A small network was trained on invented records. Each row is its activation on one of them, seen along a few directions.
Here are examples, each followed by its value of one field, K.
Other fields move the rows too, some of them a lot.
Strong random noise was added to every row along 4 fixed directions; ignore it. To show where, here is one row again and again, with new noise each time:
[ -68   37  219  526 -209  128 -261  -84  -80 -280  423 -542 -432  123
  -74  337  107 -185  503  122 -198   74  336  171    7]
[ 307  206  -29   47  -47 -306  418  318 -250 -260   11  163  -74 -131
  446 -411 -297 -352  -35 -414 -250  -77  -14   95 -165]
[ 509  223  177  770 -124   -5  169  394  -80 -280  448 -190 -458  163
   32  203 -341 -257  489 -203 -206 -296   93   24  -84]
[-514  220 -144 -325  567 -205 -608 -214   55  106 -155   72 -350 -159
  286 -363  603 -546  221  215 -147  135  -57  722   84]
[  75  297 -106  158  360  -32 -163  -82 -113  -51  260  100 -388  -50
  -47  -18  184 -563  494  147  -28  -19    1  353   47]
[-116   62  216  465 -109   25 -333   44   16 -216  277 -477 -457  118
   92  186  128 -181  409   45 -262   -9  238  277   -6]

[ 176  349 -175    5  478  -88 -170   41  -14   81   75  378 -264  -91
  -41 -127  158 -558  318  127   89 -115 -253  395   99] : k11
[ 596  171 -106  212 -396 -114  718  155 -441 -378  361   95  107  -92
  -70  -40 -455 -121   85 -290   10  132  121 -440  -99] : k1
[-229 -115  221  197 -146 -160 -410  388  428  134 -235 -338 -194  204
  326  -60   71  401 -179 -156 -218 -244 -133  127   20] : k10
[ 236  -18  143  436 -276    0   73  184  -35 -176  270 -313 -190  152
  -79  192 -155  124  164  -82  -68  -72  143 -211  -25] : k10
[ -96  -56 -277 -316 -183 -104   57 -186  -20  116  -71  151  214 -121
  129 -160   24  135 -265   22  171  126  -95  -74  -20] : k3
[-214  111 -144   60  440    1 -606 -203  269  255  117   62 -396   80
 -165   63  489 -210  258  365  126    5 -128  240  148] : k5
[ 384  -32  102  271 -528 -131  451  250 -258 -302  235 -247   51   25
   70  -18 -389  137   -1 -289 -149   80  192 -359 -145] : k4
[-300 -146  -87 -368  -18 -112  -70 -234   -3   88 -138   77  174 -156
  118 -285  268 -158 -249  114   41  219  -48   49  -72] : k6
[-437 -195  -44 -200 -142 -162 -240  159  460  321 -431   13  132   12
  431 -280   76  497 -566  -81  -85 -143 -228   19  -31] : k5
[ 222  439 -381   10  587 -136 -247    7  123  267  174  476 -365   -5
  -58 -187  182 -488  318  227  213 -149 -310  362  168] : k2
[ 248 -164  238  402 -711   70  322   62 -185 -396  376 -574    6  154
  -28  279 -327  412  -38 -178 -104  201  417 -488 -104] : k1
[ 108  -85  135  510 -403  299  -23  -90  -28 -131  390 -407 -120  201
 -403  625 -191  318  261  128   62   13  252 -294    4] : k8
[ 288  199 -281 -224   19 -390  434  435 -119   49 -273  490  193 -189
  353 -483 -397  -31 -312 -402  -71 -150 -297  -88 -172] : k4
[-163 -185  199  339  -79   35 -447  293  605  351 -202 -174 -100  278
  124  135   -5  392 -212    6  -79 -367 -242   43  -50] : k6
[ 450   68 -265   12  224  382  275 -352 -174  219  309  433  198   42
 -774  440 -132 -113  263  328  537  -30 -148 -376   92] : k7
[-205 -338  243  129 -567  236  -47  -82   82  -70   66 -503  171  124
  -43  367  -77  463  -85   -1  -23   68  158 -187  -37] : k9
[-395 -320  159 -248 -591   30  -84 -170   27  -47 -153 -449  306   -8
  113   49   61  500 -371   -4  -71  301  152 -114  -26] : k8
[ 197   28 -213 -220 -439 -112  633 -161 -283 -150   93  146  326 -147
  136 -280 -323   75 -376 -129   71  253  154 -324  -13] : k2
[-287   28  -63   74  -35 -213 -423   21  170   52  -32 -200 -269   26
  293 -128  262   11   46   42 -135   -9   23  266   17] : k3
[-193 -190  132 -119 -455    2  228  -84 -194 -259  -95 -194  306 -132
   93  -77  -56  173 -273  -93 -103  248  225 -178  -19] : k9
[-134 -194 -170 -429 -343  354  280 -794 -393 -103  284  -64  374 -161
 -389  284   76   -6  -66  281  350  562  282 -255   22] : k11
[  61 -255  298  359 -624  -79  203  446   31 -228  -19 -416   83  129
  288   56 -350  341 -174 -396 -288 -182   90 -247 -203] : k7

Here are new rows. What is K for each?
[-235 -121  156  -57 -275 -128 -113  -70 -100 -211   -2 -420  -36   -7
  204 -106  129  129  -89  -48 -213  268  291   34  -51] : k8
[ -56 -222   77  200 -315  147 -181 -131  202   76  165 -336  -67  200
 -114  284   40  379 -111  120   74   45   83 -247    4] : k5
[ -67  -28  117   32 -172 -184 -111  254   91  -63 -121 -168  -62   22
  256 -136  -17  148 -131 -171 -186  -20  -25   85  -43] : k8
[ -50  122 -109  283  250  -53 -384   76  281  189   66   45 -368  128
   -1   88  119  -45  147   86  -17 -183 -116   91   27] : k5
[ 336  177 -313  -89  277  -27  214  134   73  328    5  539   71  -33
 -139  -67 -168  -42   48    4  305 -289 -445  -85   25] : k10
[-138 -107 -166 -528 -130 -108  127 -265 -147   66 -125   31  292 -154
   46 -229  113  133 -271   59   96  334   35 -104  -24] : k4
[ -56 -305  311  324 -828   32  112  152   30 -238   -3 -626  138  185
   95  265 -324  648 -303 -244 -202   60  293 -411  -79] : k10
[ 619  350 -348  142  -26  -40  509 -137 -391 -145  516  346  -58 -100
 -253  -24 -263 -479  331   58  234  100   28 -171   54] : k2
[-105 -353  286  117 -654   27  130  135   27 -160 -160 -442  284  136
  144  129 -257  529 -402 -260 -185   35  196 -351 -121] : k7
[-127 -106  -60 -145 -138   42   64   -4  153  221 -166   95  245  -13
  -65  -41  -25  384 -267   93  150  -52 -152 -172   83] : k10
[-178  -76  232   72 -425 -152  -77  153  -12 -248  -92 -389  -34  -11
  381 -115  -35   40 -161 -207 -305   97  141  153  -64] : k11
